These are the activations of a small neural network, seen along a few directions. Each row is one input.
Each table varies a few parts of the input and shows all the possible inputs, shuffled.
Descriptions start from the smaller parts, as in this example, which fits no table here: ring(5) and (point or (values(2) and line(4)) or ring(9)).
Shared parts are said once, and a part with two or three values counts as separate values.

Rows:
row 1: [ 34  -4  13 -22  20  -9 -11 -14   4 -51  42  -9]
row 2: [ -9  -3  -4  16  29  -3  12  48 -11  -5 -31  15]
row 3: [ 17  11 -22 -29 -20  -8  30  -6   5  31   6   9]
row 4: [-31 -18  -1  -9   6   6  12  16 -14  13 -20 -39]
row 5: [-35 -29  -4  23   1   0  24  24 -22  -3 -18 -13]
row 6: [  3  -1   3  28 -38  21 -11 -40  -8  10  -7 -17]
row 7: [ 24  17 -12 -13   3 -23 -34  15  -1  16  -8  18]
row 8: [-14 -19  20  27 -15  31 -34  -4 -19   6 -18 -24]
row 9: [  5  20 -26   4   5 -20  11  41 -12   4   0  39]
row 10: [ 32  24  -4  15  -5   9 -47  13  -3  21   3  23]
row 11: [-13   0 -16  -8 -17  -4  35 -19  -3  18  -9 -32]
row 12: [ 33   6 -15   6 -39  22 -19 -27   6  20   5  25]
row 13: [-46  -8  13  17   6  -9  32   1  37 -14  14  15]
row 14: [ 28   0 -13 -19 -30 -15  -3 -24   5  20  -3  18]
row 15: [-33  -7  25  -7  11  -9 -14 -35  30  -3   8   2]
row 16: [  7  -3  12  -5  24  -5 -32  21  -4   2 -40  -3]
row 17: [-43   4  14 -17  19  -2  19 -14  33   6  15  -7]
row 18: [-27   1  32  19   1  24 -27 -36  27   0  18   8]
row 19: [-20 -27  12   1  -6  -2 -20  -3 -16   2 -28 -30]
row 20: [ 14   5  20  22  15  27 -46  20  -7   7 -29   2]
row 21: [ 41   4  21   5  12  22 -24 -17   1 -47  53  -3]
row 22: [ -2  -9  -3   2 -29 -12   3 -38  -6   8 -17 -23]
row 23: [ 21   9   3 -35  28  -1  22   4   4 -44  48 -16]
row 24: [ 13  -2 -27   4 -24 -14  42   2  -2  15   7  35]
row 25: [-17 -11 -19  24 -22 -10  47 -12 -11   2  -7  -6]
row 26: [ -7  12   2 -19  31   4   1  40  -6   8 -33  -9]
row 27: [  7  36 -20 -31   6 -13  -1  33  -7  17  -3  15]
row 28: [ 19  -6  -3   0  26  -7  33  12   0 -57  50   7]
- Changing only one part turns row 4 into row 8. The same change can be made to row 3. Which row results? => row 12
- What do these inputs look like to the network? => line(4) and (values(2) or ring(5))
- List by row number the other rows that have the line(4) part in common with row 19. => row 1, row 7, row 14, row 15, row 16, row 22
- Change only the values(2) part in row 23. List by row number the other rows that result. => row 17
- Change only the ring(5) part in row 24. List by row number the other rows that result. => row 2, row 5, row 9, row 25

Rows:
row 29: [-18 -13  -2  13   0   4  36 -25  11 -17  30 -15]
row 30: [  7  13 -23 -23  -3 -14  38  28   8  11  14  32]
row 31: [ 29  24   8 -30   6  -4 -21 -25  10 -12  49  -9]
row 32: [ -6   2  13   2  -6  16 -11 -18  19  12 -30  -3]
row 33: [ 19  21  17 -21  32  14 -32   1  18 -25  45   0]
row 34: [-13   2 -12 -25  21 -30  15  44  -5  -5 -15   6]
row 35: [-18  -2  19   8  -4   4 -22 -27  17  10 -16  11]
row 36: [ 36  11  12   8  35  15 -19  27   5 -37  33  21]
row 37: [-33 -20  18   1   7  -2  12  -8  -1 -36   9 -26]
row 38: [-27 -19  19  19 -11  -6 -32 -31  21  18   0  11]
row 39: [-14 -11   3   6 -17  12  33 -19  15 -17  43  -4]
row 40: [ 54  -7  -1   5   6   3 -12   0 -16 -37  22  28]
row 41: [  0  11  -4  35 -19  -3 -13  20 -13  25 -23  11]
row 42: [  3   9 -31 -14  14 -24  38  25   9  13   6  16]
row 43: [ 53   9 -11 -21 -19 -13 -11 -28  -3 -26  27   3]
row 44: [  3 -12   7   6  -6   9  -7  -5   5  23 -29 -25]
row 45: [ -5 -21   5   4 -10   7  -5   6 -19  27 -31 -31]
row 46: [-26 -11  10  10   7  -1  33 -22  -3 -28  10 -23]
row 47: [-16 -13  -4   1 -14  13 -11   4 -28  31 -42 -18]
row 48: [-14   0 -17  11 -20  15 -22  11 -21  36 -47  -4]
row 49: [ -9  15 -10  24 -20  12 -21  11 -22  31 -40  10]
row 50: [ -6  11 -19 -17  22 -29  36  30  -7   3 -13   9]
- What do these inputs look like to the network? => ring(5) or (values(2) and line(4)) or line(9)
- A walk changes only the line(4) part. It starts at row 37 and steps to row 46. List the rest of the walk in order. => row 29, row 39
- Change only the line(4) part in row 30. List by row number the other rows that result. => row 34, row 42, row 50

Rows:
row 51: [ 22   4  16   3   4  10 -46  -9   1  -6   0   3]
row 52: [-17  -3   0 -14  24 -10  35  15   7 -21  14  -6]
row 53: [-12 -14  -9  14 -20   6  -2   9 -28  28 -48 -24]
row 54: [-27   1  -7   1 -23   1  -7  -5  -1  52 -47  -7]
row 55: [ 11  16 -12 -17  26 -13   7  43  -6  -5   0  15]
row 56: [-38 -14   0  34 -16   5  -1   9  -8  32 -46   2]
row 57: [ -9 -15  28   6   1  11 -21 -37  12 -21  18 -20]
row 58: [ 33  16   0  -2   1  11 -18   0   2  -9  25  15]
row 59: [  2  -3  -8 -11   0 -17  35 -13   9 -21  30   4]
row 60: [ 33  13 -20 -15   2 -18   9  16  -2  -5  14  26]
row 61: [  3  -2  12   1  -1  13   8 -29  14 -25  41  -7]
- What do these inputs look like to the network? => values(3) or (values(2) and line(4))
- Change only the values(2) part in row 55. List by row number the other rows that result. => row 52
- A walk changes only the line(4) part. It starts at row 57 and steps to row 61. List the rest of the walk in order. => row 59, row 52

Rows:
row 62: [ 51  11  -8  -1  -5  10 -14  -1   5   3  26  35]
row 63: [  8  10  -5 -10  11   8 -16  44 -18   1 -14 -15]
row 64: [-20 -12  15  43 -10   9 -22 -18   1  -8   2  -9]
row 65: [-23  19 -12  -2 -19 -12  19   8  -8  42 -30  20]
row 66: [-10  -3  -1  -8  31  -5  29  27  -9  -5  -9 -27]
row 67: [ 12 -14  11  22 -13  10 -29 -17 -17  -6 -31 -12]
row 68: [-16  16  -7  -1  28   8   9  40 -12  -1 -14   8]
row 69: [ 11  -1  -5  -6  -6  -2  45 -11  21 -24  34  17]
row 70: [-13 -12  17 -23  12  -9  -1 -19   8 -25  32 -10]
row 71: [-26 -34   9  16 -14   6   4 -20 -15 -12   2 -21]
row 72: [-32 -18  -3  -7 -28   9   8 -40   2  21  -2 -23]
row 73: [  5  -8 -15  14 -17  -6 -15  30 -26   9 -27  -3]
row 74: [-23 -16  21  -8  15  19   3  -6  -7 -20  15 -33]
row 75: [-18   0 -10  21  -3 -10  13  27 -22   8 -27  21]
row 76: [ 13   2  13   4  24  25 -32  26  -1  10 -12   7]
row 77: [ 21   5   8 -11  21  -3 -37  12  13   5   5  29]
row 78: [ 23   6  17 -17  13  -5 -36 -16   6 -19  -1  -1]
row 79: [-27  -8  15  -1  22  12  26  16  16 -19  -3 -12]
row 80: [ -8   9  23   4  16  -6 -28 -18  24 -21  32   2]
row 81: [ 53  12   0  -8 -13   8 -12 -30  -2 -20  20   5]
row 82: [-30 -26   4  23  -7  -1  28   2   7 -11 -15  -1]
row 83: [ 16  13  -9 -25   9 -21 -21  30  -3  -3   3   7]
row 84: [ -8  20 -12 -16  26 -21   4  26   3  -5   2  30]
row 85: [ 27   5 -25 -13   3 -20  46   1  -3 -12  28   0]
row 86: [ 10 -15   3  28  -5  11 -30  12 -10  18 -25  18]
row 87: [  7   3   2  -1 -27  11 -26 -36  -1  28 -35 -14]
row 88: [-12 -20 -12  16   3 -18  31  13 -18   3 -22 -15]
row 89: [-25   5   6  20 -24  11 -18 -38  17  26  -1 -11]
row 90: [ 20  24 -31  -7   0  -6  26  14  -5  -7  23  34]
row 91: [-35  -9  -4   0 -22   0  32 -17  23  23 -19  -2]
row 92: [-16   5  28  20  18  23 -23  -4   9 -15  16 -20]
row 93: [ 21  13   7  14  -9   8  -4 -31  15 -21  52   9]
row 94: [ 45  19 -27 -16 -17  -8   1  17 -11  -6  24  12]
row 95: [-19  -5 -22  -7 -12 -16  34  -7  -1  37 -26 -16]
row 96: [-18  -5  10 -16  19 -17  21   2  30 -24  14  10]
row 97: [  6   3   1   4 -21   9 -24  -6   4  52 -28  17]
row 98: [ -1   0  -6 -23  29 -34  25  13   5 -10   8  -4]
row 99: [ 15  -8   2 -13 -13   5  23 -33  -1 -26  52  -4]
row 100: [ 15   3  21  -2  16  24 -31  -3  -8 -13 -18 -22]
row 101: [  0  10 -20  -9 -32  -7 -10  11 -11  44 -30  -5]
- Changing only one part turns row 95 into row 88. The same change can be made to row 91. Which row results? => row 82
- Changing only one part turns row 85 into row 98. The same change can be made to row 81. Which row results? => row 78
- What do these inputs look like to the network? => line(5) and ring(8)
- Change only the ring(8) part in row 68. List by row number the other rows that result. => row 63, row 66, row 74, row 76, row 79, row 92, row 100
